Each row below holds a small network's activations on one input, seen along a few directions.
In each table, some parts of the input vary, and every possible input appears once, in random order.
A made-up example of a description, with smaller parts first: line(4) and (point or ring(11) or (values(3) and ring(5))).
Shared parts are said once, and a part with two or three values counts as separate values.
(in the rows, 128 means zero)

Other details of the inputs vary at random and push rows far along two fixed directions, the same in every table; ignore that.

A family of inputs:
row 1: [111  86 159  92 125 130 115  87 175 176 129 126 139 132  94]
row 2: [118 128  85 125 126 110 120 116 130 112 125 132 123 144 164]
row 3: [144 123 105 126 123  95 123 137 141 116 115 116 118 147 160]
row 4: [145 116  90 127 123  83 124 130 143 111 108 118 110 148 173]
row 5: [132 161 219 151 139 201 145 165  83 147 160 126 150  84  52]
row 6: [120 178 116 151 133 156 136 159  80  95 150 138 138 124 131]
row 7: [133 143 172 143 133 159 140 148 108 133 135 128 134 100  92]
row 8: [141 114 100 126 124  91 123 126 146 119 109 119 114 142 165]
row 9: [120 127  93 123 126 114 120 118 131 117 129 130 126 144 152]
row 10: [119 152  96 138 128 129 129 136 107 103 136 136 130 136 147]
row 11: [123 189  86 162 135 147 137 165  62  72 147 139 128 123 160]
row 12: [144 115 107 123 123  92 123 131 150 121 112 116 116 148 157]
row 13: [121 148  98 138 130 131 129 134 106 106 135 135 128 134 149]
row 14: [112  59 130  80 120  96 108  63 204 179 111 127 127 147 121]
row 15: [113  97  71 113 126 108 125  75 150 128  94 156 107 132 160]
row 16: [119 126  90 123 127 112 121 117 131 116 127 131 125 144 156]
row 17: [121 120 107 115 125 113 119 117 142 127 128 129 129 146 144]
row 18: [120 126  78 125 125 104 121 117 133 109 120 132 121 146 169]
row 19: [121 121  95 118 124 108 121 116 141 122 125 129 126 149 154]
row 20: [134 143 193 143 136 174 140 150 100 145 144 124 140  95  76]
row 21: [131 121 218 127 134 175 135 133 125 172 144 123 143  92  50]
row 22: [144 121  93 129 122  89 123 132 140 112 113 117 114 148 169]
row 23: [120 190  92 164 134 152 138 165  63  74 145 142 132 123 154]
row 24: [112 137 175 129 134 176 131 125 111 151 152 135 146 106  76]
row 25: [133 140 199 141 136 175 139 147 105 149 142 127 139  90  71]
row 26: [108  60 164  80 122 118 113  63 201 194 116 131 136 132  89]
row 27: [145 120 103 124 123  91 123 136 144 115 113 116 116 148 160]
row 28: [125 188  88 161 134 146 136 166  63  75 150 137 128 127 155]
row 29: [111 126 199 118 134 183 131 118 124 169 154 134 152 101  55]
row 30: [129 117 161 136 135 162 143 114 116 148 110 150 120  87  92]
row 31: [115  71 132  85 120 102 110  77 196 172 115 124 130 149 120]
row 32: [148 184 106 168 133 136 142 185  71  77 139 122 122 125 155]
row 33: [130  54 165  87 120  96 117  79 209 188 102 118 125 133 102]
row 34: [143 121  98 125 121  87 125 133 148 113 110 118 116 150 163]
row 35: [130 125 215 127 132 173 138 136 128 167 142 124 145  95  52]
row 36: [112 162 195 141 138 203 139 146  84 145 167 137 156  92  60]
row 37: [120 128  86 121 123 106 123 119 137 112 125 131 126 149 157]
row 38: [147 182 118 165 134 142 142 183  72  84 142 123 126 121 144]
row 39: [144 143 113 145 130 117 134 151 112 106 124 122 118 130 151]
row 40: [143 119  85 128 120  81 125 129 147 108 108 120 111 150 172]
row 41: [143 143 114 145 129 118 133 150 112 106 122 123 118 127 151]
row 42: [133  55 166  88 119  98 114  81 206 189 106 114 124 135 101]
Each input here is: values(2) and (point or (line(4) and line(5))).
Q: Changing only the values(2) part turns row 30 into row 15. The same change can be made to row 3. Which row results?
A: row 1
Q: Change only the line(5) part in row 32. List by row number the other rows that result.
A: row 12, row 39, row 41, row 42
Q: Change only the values(2) part in row 8. List by row number the other rows that result.
A: row 2
Q: Change only the line(4) part in row 1. List by row number the other rows that result.
A: row 6, row 17, row 31

A family of inputs:
row 43: [140 200 210 179 140 208 155 201  46 111 162 129 148  74  61]
row 44: [148 157  89 150 129 103 125 165 107  87 129 112 118 145 180]
row 45: [161 149 110 148 125 106 141 165 112  97 115 117 110 134 153]
row 46: [ 80 184 129 132 135 198 127 133  71 117 191 150 165 125  92]
row 47: [ 80  18 198  53 124 149 107   7 228 249 113 149 145 110  43]
row 48: [ 98 124  59 116 127 113 121  92 135 109 118 153 126 147 169]
row 49: [147  40 125  81 115  58 107  76 223 179  90 103 107 157 145]
row 50: [160 155  76 148 123  84 134 173 114  73 110 117 109 153 188]
row 51: [126 136 242 139 138 199 136 146 105 174 159 120 153  76  35]
row 52: [133 140 246 136 135 193 144 155 115 168 152 123 154  83  29]
row 53: [101 119  34 114 125  97 115  86 137 103 115 152 114 154 191]
row 54: [152 154  90 150 128 100 129 168 105  86 124 111 115 145 182]
row 55: [ 95 157  88 139 131 153 134 119  96 102 138 157 138 128 140]
row 56: [152 150  88 155 130 101 133 160  99  88 123 115 110 137 181]
row 57: [148  38 136  80 115  58 112  74 228 178  82 112 107 153 132]
Q: What is each input in this table made of?
A: point or line(4) or (values(2) and ring(5))
Q: Start at row 47 and move only the line(4) part, one step at a time. The first step leads to row 53. Which rows follow, in order?
A: row 48, row 55
Q: Change only the values(2) part in row 45. List by row number the other rows that result.
A: row 49

A family of inputs:
row 58: [135 158  22 139 122  80 124 147 112  61 117 128 110 173 218]
row 59: [124  87 170  96 121 119 119 103 181 172 122 119 138 132  95]
row 60: [110  82 159  95 126 138 120  77 169 180 126 136 134 122  86]
row 61: [120 164  14 142 126  86 122 141 102  57 126 134 116 168 227]
row 62: [142 153 150 156 135 161 148 153  88 116 120 140 120  96 109]
row 63: [148 156 160 156 133 146 138 169  93 119 144 112 130 112 114]
row 64: [122 161 118 149 134 156 136 140  82 109 144 141 130 114 125]
row 65: [162  67 104 107 119  53 117 106 192 142  78 106  95 151 176]
row 66: [117 163 113 143 135 157 133 141  85 106 147 143 133 123 128]
row 67: [130  78  82  99 115  63 114  86 189 136  94 127 109 159 166]
row 68: [117  86 162  95 123 129 122  91 175 174 124 129 137 130  89]
row 69: [127 126 180 124 128 148 131 136 135 150 136 125 142 116  86]
row 70: [115 167 137 142 137 175 136 142  79 117 157 143 142 112 105]
row 71: [125  67  82  99 122  73 114  74 190 144  82 133 106 146 175]
row 72: [129 124 180 126 128 148 134 134 135 150 134 124 140 111  84]
row 73: [143 157 155 147 133 147 135 168  96 118 150 113 136 120 116]
row 74: [141  73 182 104 125 118 128 101 184 178  96 122 121 112  93]
row 75: [141 157 154 143 132 149 131 167  99 121 150 111 137 124 115]
row 76: [139 162  18 148 123  75 130 153 106  53 114 132 106 170 224]
row 77: [129 163 150 153 134 163 145 153  87 115 143 136 135 106 101]
row 78: [121 160 118 147 132 154 133 139  85 109 143 142 129 114 124]
row 79: [ 98  87 155  89 126 140 110  79 174 178 134 131 145 133  95]
row 80: [129 161 125 149 132 148 142 151  93 105 138 136 130 119 122]
row 81: [131  81  91  89 113  63 107  97 200 140 101 113 119 172 167]
row 82: [132 158 142 155 139 175 144 144  74 117 130 148 122  91 110]
row 83: [129 124 180 128 128 145 132 134 133 148 132 124 138 108  85]
row 84: [112 161 124 150 135 158 134 141  87 110 147 138 138 112 127]
row 85: [150 161  33 154 119  64 130 164 110  55 108 119 105 164 223]
row 86: [109 163 120 144 135 159 132 142  90 107 149 139 141 121 130]
row 87: [108 128 158 115 132 170 123 111 122 155 149 137 144 118  85]
row 88: [139  76 180 101 124 112 120 106 183 180 121 106 129 128  95]
row 89: [109 165 143 149 138 177 137 143  81 117 154 141 144 104 106]
row 90: [112  73  77  94 119  71 106  72 190 143 103 129 116 157 172]
row 91: [145 153 162 153 134 147 136 167  96 120 145 114 131 109 112]
row 92: [138  78 180 100 124 112 118 108 182 179 123 106 132 133  96]
Q: What is each input in this table made of?
A: line(5) and (point or line(6))
Q: List by row number the other rows that have the line(5) part in common with row 58.
A: row 62, row 67, row 68, row 76, row 77, row 80
Q: List by row number the other rows that have the line(5) part in common with row 60.
A: row 64, row 66, row 70, row 78, row 82, row 87
